These are the activations of a small network on made-up records, seen along a few directions, one row for each record.
Each row is followed by the record's values for the fields Y, F, P, V, K, Z, C.
Not every record has every field; a missing one is left out.
The largest differences between rows may come from other fields.
(in the rows, 500 means zero)
Random noise pushes rows far along 2 fixed directions. That doesn't count. These rows show it; they differ only by the noise:
[583 436 559 427 482 567 575 447 538 446 466 563 631 441 416 496 448 684
 531 409 387 560 437 505]
[553 455 497 443 443 493 549 510 452 493 426 505 601 374 499 496 436 636
 495 355 381 510 465 555]
[599 416 580 414 481 569 605 434 511 439 452 565 650 405 412 469 455 696
 543 406 352 560 414 521]
[506 529 469 487 497 567 435 501 690 470 541 562 544 630 424 627 415 634
 482 438 565 568 543 418]

[430 577 328 504 365 338 402 636 373 561 403 376 490 343 646 539 421 518
 427 260 455 402 593 565] | <Y:y2 F:f3 P:p1 V:v2 K:k1 Z:z2 C:c2>
[547 379 473 441 580 591 679 345 266 469 481 535 700 336 859 512 427 573
 397 413 438 380 415 590] | <Y:y1 F:f2 C:c2>
[624 369 657 366 539 593 656 316 561 369 545 588 694 490 472 485 493 708
 556 455 434 542 396 445] | <Y:y1 F:f2 P:p2 V:v1 K:k1 Z:z2 C:c2>
[450 527 476 483 525 611 494 504 570 498 515 551 518 564 448 586 445 592
 487 500 532 562 509 499] | <Y:y1 F:f3 P:p1 V:v1 K:k1 Z:z2 C:c2>
[547 489 506 497 431 562 542 516 447 494 392 492 516 448 444 445 487 603
 524 396 392 585 466 564] | <Y:y1 F:f2 C:c2>
[565 466 511 410 438 462 553 478 439 451 441 491 626 391 563 504 462 649
 493 329 423 488 476 523] | <Y:y1 F:f2 P:p1 V:v1 K:k1 Z:z2 C:c2>
[519 393 563 431 569 633 666 398 348 486 478 540 592 409 556 502 491 572
 513 485 384 518 399 579] | <Y:y1 F:f2 P:p2 V:v1 K:k1 Z:z2 C:c2>
[484 531 519 458 464 449 480 526 573 490 504 478 501 512 436 504 478 542
 508 444 505 506 506 472] | <Y:y1 F:f3 P:p1 V:v2 K:k1 Z:z1 C:c2>
[376 563 404 611 472 498 460 708 315 674 365 412 298 389 381 431 546 318
 511 596 396 554 518 671] | <Y:y1 F:f3 C:c1>
[507 513 544 478 512 572 474 492 629 452 524 543 531 613 410 582 487 613
 520 448 557 592 520 411] | <Y:y1 F:f2 P:p1 V:v1 K:k2 Z:z2 C:c2>
[540 452 496 456 537 559 530 402 549 477 523 537 589 548 549 590 434 609
 490 389 478 503 502 450] | <Y:y2 F:f2 P:p2 V:v2 K:k1 Z:z2 C:c1>
[509 488 445 466 498 515 488 456 541 457 521 516 558 548 578 622 445 601
 461 385 533 487 558 441] | <Y:y2 F:f2 P:p2 V:v1 K:k1 Z:z2 C:c2>
[532 451 557 455 561 604 570 349 608 426 572 563 563 610 423 550 500 603
 537 523 482 559 480 400] | <Y:y2 F:f2 P:p2 V:v2 K:k1 Z:z1 C:c2>
[434 476 353 567 592 626 528 481 394 587 541 519 471 542 666 593 445 413
 400 632 566 463 514 598] | <Y:y2 F:f2 C:c1>
[524 550 628 518 521 508 406 496 820 384 600 557 464 727 274 510 556 516
 567 601 672 573 506 317] | <Y:y1 F:f3 C:c2>
[303 572 335 626 669 725 470 497 515 575 609 548 346 732 638 680 410 304
 379 722 684 495 520 561] | <Y:y1 F:f3 C:c2>
[620 452 571 457 438 484 536 478 557 417 427 527 611 424 444 435 478 638
 537 357 413 504 436 490] | <Y:y2 F:f3 C:c1>
[460 496 451 487 512 486 504 463 500 516 547 457 493 558 582 569 474 494
 463 475 542 479 519 469] | <Y:y1 F:f2 P:p2 V:v2 K:k1 Z:z1 C:c2>
[503 485 563 484 546 692 566 428 628 429 540 599 519 617 259 526 504 616
 556 600 443 649 453 442] | <Y:y1 F:f3 P:p1 V:v1 K:k1 Z:z1 C:c2>
[510 517 414 572 579 577 428 433 620 493 588 554 543 703 645 655 443 514
 413 557 707 504 573 413] | <Y:y2 F:f2 C:c1>
[485 451 537 481 657 534 565 350 536 442 669 536 540 627 635 571 510 407
 462 683 653 407 452 436] | <Y:y1 F:f2 C:c2>
[484 469 464 460 416 322 514 581 273 587 402 379 513 218 631 427 525 494
 496 350 373 404 539 609] | <Y:y2 F:f2 P:p2 V:v1 K:k2 Z:z1 C:c2>
[394 498 358 535 592 527 505 454 322 597 559 467 492 472 870 622 419 381
 363 489 583 358 565 555] | <Y:y2 F:f2 C:c2>
[555 442 576 443 610 643 536 331 696 409 620 599 607 696 453 610 464 627
 526 516 567 557 458 351] | <Y:y1 F:f2 P:p2 V:v2 K:k1 Z:z2 C:c1>
[624 431 702 382 506 487 586 378 633 367 516 552 644 480 297 403 575 679
 631 489 418 577 424 376] | <Y:y1 F:f2 P:p1 V:v2 K:k2 Z:z1 C:c2>
[555 585 565 512 503 324 399 495 711 421 658 551 449 717 476 493 546 323
 492 669 701 421 504 304] | <Y:y1 F:f3 C:c1>
[492 506 518 475 510 635 521 481 596 453 507 569 528 582 392 576 446 622
 507 466 485 588 489 472] | <Y:y1 F:f3 P:p1 V:v1 K:k1 Z:z2 C:c2>
[480 526 568 544 518 519 434 541 684 466 540 514 458 614 353 516 528 510
 535 552 623 548 529 425] | <Y:y1 F:f3 C:c2>
[531 422 527 501 585 562 564 373 530 427 599 550 560 587 644 574 495 488
 448 535 610 418 486 424] | <Y:y1 F:f2 C:c2>
[682 459 669 409 349 230 578 483 449 399 423 459 543 293 423 270 614 497
 569 386 317 408 435 454] | <Y:y2 F:f3 C:c2>
[534 402 571 479 674 740 599 248 709 367 710 640 608 790 544 597 467 585
 484 676 670 538 416 347] | <Y:y1 F:f2 C:c2>
[397 571 322 544 468 567 446 588 466 580 444 492 464 492 519 610 408 571
 431 422 488 536 594 574] | <Y:y2 F:f3 P:p1 V:v1 K:k1 Z:z2 C:c2>
[646 390 753 414 499 569 646 350 583 358 505 585 627 440 315 352 559 636
 640 501 351 561 369 452] | <Y:y2 F:f3 C:c2>
[486 538 436 493 524 625 436 479 580 502 516 567 544 583 476 641 434 620
 494 445 513 569 551 457] | <Y:y2 F:f2 P:p1 V:v1 K:k1 Z:z2 C:c1>
[592 562 569 439 477 255 408 444 728 375 663 492 478 662 561 501 567 396
 486 550 701 378 529 268] | <Y:y1 F:f2 C:c2>
[396 570 372 555 438 374 390 688 403 641 418 400 408 386 499 534 481 431
 449 440 488 469 597 575] | <Y:y2 F:f3 P:p1 V:v1 K:k2 Z:z1 C:c1>
[607 512 613 421 477 496 474 461 672 407 550 606 534 611 217 406 574 594
 585 593 448 630 439 372] | <Y:y1 F:f2 C:c1>
[614 520 588 485 441 160 468 538 429 477 533 426 448 439 626 366 610 249
 491 555 576 313 475 433] | <Y:y1 F:f2 C:c1>
[409 570 527 554 465 419 404 640 543 552 506 432 343 506 306 408 605 368
 570 646 522 546 524 494] | <Y:y1 F:f3 C:c2>
[525 414 532 479 544 735 635 420 491 474 490 578 585 507 341 480 464 644
 534 574 363 644 366 542] | <Y:y1 F:f3 P:p1 V:v1 K:k1 Z:z2 C:c1>
[561 509 458 474 319 149 447 636 301 497 351 310 538 221 692 384 535 466
 463 227 454 326 522 560] | <Y:y1 F:f2 C:c2>
[488 470 636 490 539 475 559 548 447 506 471 499 434 403 326 339 628 393
 600 688 432 516 435 570] | <Y:y1 F:f3 C:c2>
[425 509 463 501 531 525 498 513 513 531 538 502 469 522 476 562 489 486
 480 546 523 493 535 502] | <Y:y2 F:f3 P:p2 V:v1 K:k1 Z:z1 C:c2>
[479 525 443 484 512 617 484 450 633 483 553 528 536 663 488 597 425 629
 477 473 572 587 514 440] | <Y:y1 F:f2 P:p1 V:v2 K:k1 Z:z2 C:c2>

Here are new rows. What are their fields?
[610 442 720 452 509 518 563 426 677 400 519 573 557 517 287 384 569 603
 623 536 473 565 442 433] | <Y:y2 F:f3 C:c2>
[570 434 654 481 523 548 592 441 497 461 472 521 524 463 403 396 575 535
 583 542 447 556 417 517] | <Y:y1 F:f2 C:c2>
[455 475 587 536 532 510 536 584 322 576 434 476 394 351 372 363 611 318
 581 664 371 515 426 623] | <Y:y1 F:f3 C:c1>
[563 525 587 505 519 588 402 453 826 362 602 593 552 721 331 556 484 612
 547 515 628 587 477 314] | <Y:y1 F:f3 C:c1>
[650 428 529 433 571 576 573 284 574 367 574 639 708 592 693 603 426 639
 449 447 559 453 468 390] | <Y:y2 F:f2 C:c1>
[569 466 552 434 519 632 567 402 553 400 494 589 617 541 416 557 474 684
 532 425 429 583 469 444] | <Y:y1 F:f2 P:p1 V:v1 K:k1 Z:z2 C:c2>
[464 614 528 560 569 584 376 457 767 471 670 633 383 848 349 583 541 416
 528 750 715 601 584 317] | <Y:y2 F:f2 C:c2>
[529 543 482 496 487 419 403 530 601 469 522 482 518 574 554 561 481 497
 475 447 624 468 519 437] | <Y:y1 F:f2 C:c1>
[385 603 434 575 476 508 385 660 512 618 452 444 297 580 392 502 545 385
 514 594 564 587 582 553] | <Y:y1 F:f2 C:c2>
[479 507 478 495 560 677 459 403 745 439 660 580 542 767 468 661 439 634
 486 548 650 600 536 356] | <Y:y1 F:f2 P:p2 V:v1 K:k1 Z:z2 C:c2>
[524 514 516 554 521 552 468 502 557 493 486 518 470 574 390 504 530 494
 532 538 518 572 497 464] | <Y:y1 F:f2 C:c1>
[604 407 626 449 591 491 643 345 371 443 485 554 635 364 653 364 546 478
 529 569 436 418 412 591] | <Y:y2 F:f2 C:c2>
[423 587 535 571 475 444 394 645 545 547 481 456 338 500 306 395 601 364
 576 659 531 550 533 525] | <Y:y1 F:f3 C:c2>
[503 503 593 491 550 431 467 546 526 532 514 493 431 502 411 429 599 384
 564 646 547 504 482 511] | <Y:y1 F:f2 C:c1>
[546 526 458 456 494 481 433 452 665 441 537 530 603 596 496 609 436 650
 490 381 563 512 544 376] | <Y:y2 F:f2 P:p1 V:v2 K:k1 Z:z2 C:c1>
[519 571 527 517 437 268 438 548 561 496 598 478 420 604 587 460 538 330
 452 594 664 395 525 402] | <Y:y1 F:f3 C:c2>
[394 560 436 580 543 612 406 530 703 526 586 540 384 731 347 648 475 508
 484 575 618 599 623 390] | <Y:y2 F:f3 P:p2 V:v1 K:k2 Z:z1 C:c2>
[428 441 459 571 591 464 521 495 414 556 586 455 417 514 649 542 521 272
 423 625 583 363 497 505] | <Y:y1 F:f3 C:c1>
[397 528 370 559 518 730 486 535 486 601 487 539 466 548 428 589 408 564
 473 545 451 624 510 584] | <Y:y2 F:f3 P:p1 V:v1 K:k1 Z:z2 C:c1>
[670 386 743 430 556 663 645 292 690 318 530 640 646 574 232 401 587 713
 658 567 407 646 383 377] | <Y:y2 F:f2 C:c2>
[415 591 355 539 463 544 395 587 575 516 485 504 453 600 486 662 411 557
 434 394 557 526 617 472] | <Y:y2 F:f3 P:p1 V:v1 K:k1 Z:z2 C:c2>
[488 483 494 583 522 578 487 503 562 496 502 504 451 580 379 487 519 469
 519 570 517 554 475 465] | <Y:y1 F:f3 C:c1>
